A small network was trained on made-up records. Each row is its average activation on records with the value named, seen along a few directions.
Related values have similar rows: they may be neighbours, one step apart, or belong to one group.
In the rows, 500 means zero.
Strong random noise was added to every row along 2 fixed directions; ignore it. To show where, here is one row again and again, with new noise each time:
[130 530 706 365 478 554 332 670 789 539 602 282]
[381 484 539 453 465 432 525 611 626 553 519 537]
[488 517 473 404 406 374 596 411 561 552 324 680]
[328 519 577 393 442 455 479 540 662 547 460 500]


Field M:
m9: [333 639 599 606 572 544 461 518 636 542 531 513]
m11: [483 564 593 355 419 662 366  87 417 446 151 318]
m14: [723 376 374 418 448 502 442 333 310 390 462 469]
m3: [477 490 514 285 357 462 430 519 562 494 442 480]
m17: [389 629 693 581 606 712 377 343 583 463 471 360]
m16: [407 546 615 743 720 623 473 606 580 537 673 429]
m10: [588 442 475 451 479 619 399 321 388 442 359 359]
m2: [514 767 496 541 521 523 504 181 530 541 216 667]
m8: [506 386 446 285 433 439 418 435 412 447 492 401]
m15: [504 454 594 679 681 713 469 706 471 462 760 204]
m5: [416 616 465 634 554 485 566 654 562 517 633 621]
m13: [564 320 445 404 496 533 448 577 363 457 672 320]
m12: [104 637 778 349 433 626 252 549 863 532 590 304]
m6: [419 570 642 584 633 709 400 414 519 443 534 285]
m7: [697 485 319 562 480 250 733 584 446 572 459 775]
m1: [533 399 389 313 338 376 480 463 364 441 440 525]
m4: [303 525 587 369 412 483 383 660 663 488 575 359]
The values of M form a ring.
Which values are neighbours of m15? Give them in the order they are listed.
> m11, m6
Which values are neighbours of m14? Give them in the order they are listed.
> m10, m13
Which values are neighbours of m2? Give them in the order they are listed.
> m9, m16
Which values are neighbours of m1? Give them in the order they are listed.
> m3, m8
How many steps from neighbour to neighbour lead from m12 to m4, at the fewest?
> 2
